Each row below holds a small network's activations on one input, seen along a few directions.
In each table, some parts of the input vary, and every possible input appears once, in random order.
Descriptions start from the smaller parts, as in this example, which fits no table here: one of 4 places along a line, together with either a single point or one of 9 places along a line or (one of 2 separate values, together with one of 5 places around a ring).
Shared parts are said once, and a part with two or three values counts as separate values.
(in the rows, 128 means zero)

Table:
x1: [145 148 114 127 169 178 124  77 172 111 122  49]
x2: [140  53  85 148 101  79 156 143 105 133  88 144]
x3: [124  64 155 127 109  87 136  60 108 149 132  76]
x4: [112 117 167 163 126 156 167 143  75 128 149 122]
x5: [160 130  75 130 161 158 125 137 148  95  87 189]
x6: [ 89 132 146 143 131 169 154 121 104 165 164 172]
x7: [110 217 192  96  98  42  76 215 130 175 157 129]
x8: [131 175 151 148 186 178 146 120 116 150 130 159]
x9: [101 104 131 105 113 155 116  53 135 127 166 134]
x10: [112  93 168 165 124 103 174 125  76 190 127 113]
x11: [126 187 182  51  80  28  45 148 165 134 160  91]
x12: [156 134  51 149 160 170 143 160 172  97  71 117]
x13: [143 174 116  82  70  20  61 231 166 119 116 162]
x14: [116  89  66 125 107 148 134 139 135 112 124 202]
x15: [141  74  87 146 102 135 147 161 103  72 108 152]
x16: [125 179 128 167 187 190 165 143 142 151 117  87]
x17: [148 146 137 109 168 166 107  53 145 110 132 122]
x18: [127  87 154 125 110 143 128  77 106  87 153  84]
Q: Changing only one part turns x15 into x18. The same change can be made to x13. Which row results?
A: x11
Q: What is each input in this table made of?
A: one of 3 separate values, together with either a single point or one of 5 places along a line
Q: A walk changes only the place on the line of 5. It starts at x1 and steps to x17. List the rest of the walk in order.
A: x9, x18, x3
Q: Change only the choice among 3 separate values in x6. List by row number the other rows that result.
A: x9, x14
Q: List by row number the other rows that have the choice among 3 separate values in common with x4.
A: x6, x7, x8, x10, x16

Table:
x19: [109 167 120 110 126 122 111 178 139 124 131 164]
x20: [141 118 104 118 109 107  90 137 140  90 122 142]
x21: [142 176 149 132 144 131 120 171 119 128 130 141]
x22: [143 139 101 101  99  96 106 158 161 129 117 151]
x23: [125 107 127 151 151 170 157  69 114 142 121 146]
x24: [122 109 134 150 143 182 154  77 107 120 132 144]
x25: [129 169 145 140 146 129 123 135 159 150 124  97]
x26: [121  82 109 155 117 150 157 142  95 118 112 122]
x27: [113 165 112 110 134 110 113 171 146 147 120 166]
x28: [118  87 112 164 127 166 169 114 100 118 145 143]
x29: [145 116  97 118 117  94  92 130 148 113 110 144]
x30: [144  94 102 131 128 104 149 135 130 112  93 135]
x31: [122  84 104 164 136 154 171 107 107 140 134 145]
x32: [139 141 109 101  91 109 104 166 153 107 129 149]
x33: [130 161 134 116 147 152 117  97 137 112 144  80]
x34: [125 170 153 139 137 141 122 142 152 127 136  95]
x35: [128 118 136 121 166 173 136  74 140 135 131 108]
x36: [125 120 143 120 157 185 134  82 132 113 142 106]
x37: [125  79 102 155 125 138 159 136 102 141 101 124]
x38: [104 120 196  99  77  35 103 124 102 175 164 108]
x39: [141  96 110 130 119 117 146 142 122  90 105 133]
x40: [100 122 204  98  68  47 101 131  94 153 176 105]
x41: [146 174 141 132 152 119 122 164 126 152 119 143]
x42: [134 159 127 116 155 140 119  90 145 134 132  82]
Q: What is each input in this table made of?
A: one of 2 separate values, together with either a single point or one of 11 places around a ring
Q: Changing only the choice among 2 separate values turns x26 into x37. The same change can be made to x40. Which row results?
A: x38
Q: Change only the choice among 2 separate values in x36. List by row number the other rows that result.
A: x35

Table:
x43: [135  83 118 169 156 156 181  95  89 121 109 125]
x44: [137 104  79 148 116 146 124 150 128  89 120 164]
x45: [117 149 174  75 107  61  76 136 125 138 147 117]
x46: [140  72  79 138 124 148 147 104 132 120  98 142]
x47: [116  78 105 159 151 162 188 104 101 131 113 117]
x48: [112 102 142 150 158 207 176  87 115 117 136  93]
x49: [115 148 205 119  78  52 101 133 106 166 175 121]
x50: [132 170 134  92 102  77  95 166 164 121 138  97]
x51: [141 147 101 113 135 128 121 177 131 120 113 183]
x52: [145 151 110 119 134 124 126 170 132 113 110 189]
x53: [133 140 142 158 185 203 150  39 130 134 141 110]
x54: [107 149 168  71 101  64  79 137 128 143 145 113]
x55: [101 145 191 110  74  60 101 140 109 177 175 111]
x56: [142 166 121 129 130  93 101 190 149 141 105 137]
x57: [147 171 140  96 107  75  82 164 151 118 137 100]
x58: [121 103  74 143 111 147 136 152 141  93 121 162]
x59: [131  79 109 164 156 161 176 102  88 128 112 120]
x60: [114 135 129 149 180 209 158  48 143 145 145 101]
x61: [150  72  85 143 131 146 143 103 129 116 100 145]
x62: [135  70  80 138 126 146 155 105 142 119 101 143]
x63: [127 165 116 125 125  95 113 191 162 144 106 134]
x64: [133 166 115 125 124  96 104 191 152 145 103 133]
x65: [129 136 134 153 185 208 146  45 129 141 144 105]
x66: [152 175 148 101 105  70  87 157 152 111 134 105]
x67: [117 104 140 151 157 209 168  85 105 118 133  93]
x68: [111 145 196 114  80  57  97 139 106 173 176 115]
x69: [142 108  88 153 116 142 129 143 128  83 117 170]
x70: [147 170 129 135 130  89 106 183 150 134 102 142]
x71: [102 147 169  70 102  63  88 138 138 141 147 114]
x72: [119 137 128 149 179 211 149  46 133 146 143 101]
x73: [125 146  97 109 129 130 133 179 144 123 114 181]
x74: [ 96 143 191 110  76  59 110 141 119 175 177 112]
x75: [131 107 155 159 163 202 168  77 102 107 132 102]
x76: [127 105  73 144 109 149 127 151 131  94 118 161]
x77: [154  76  94 147 131 141 148  96 129 110  97 151]
x78: [137 172 134  92 100  78  86 165 154 122 135  96]
x79: [121  80 103 160 149 164 179 102  91 132 110 117]
x80: [121 152 183  79 106  56  80 130 126 132 144 122]
x81: [127 103 146 154 163 206 164  84 101 114 135  96]
x82: [131 148  95 109 128 131 124 178 134 124 111 180]
Q: Changing only one part turns x80 into x45. The same change can be made to x49. Which row results?
A: x68
Q: Changing only one part turns x77 into x46. The same change can be made to x52. Which row results?
A: x82
Q: What is each input in this table made of?
A: one of 4 places along a line, together with one of 10 places along a line
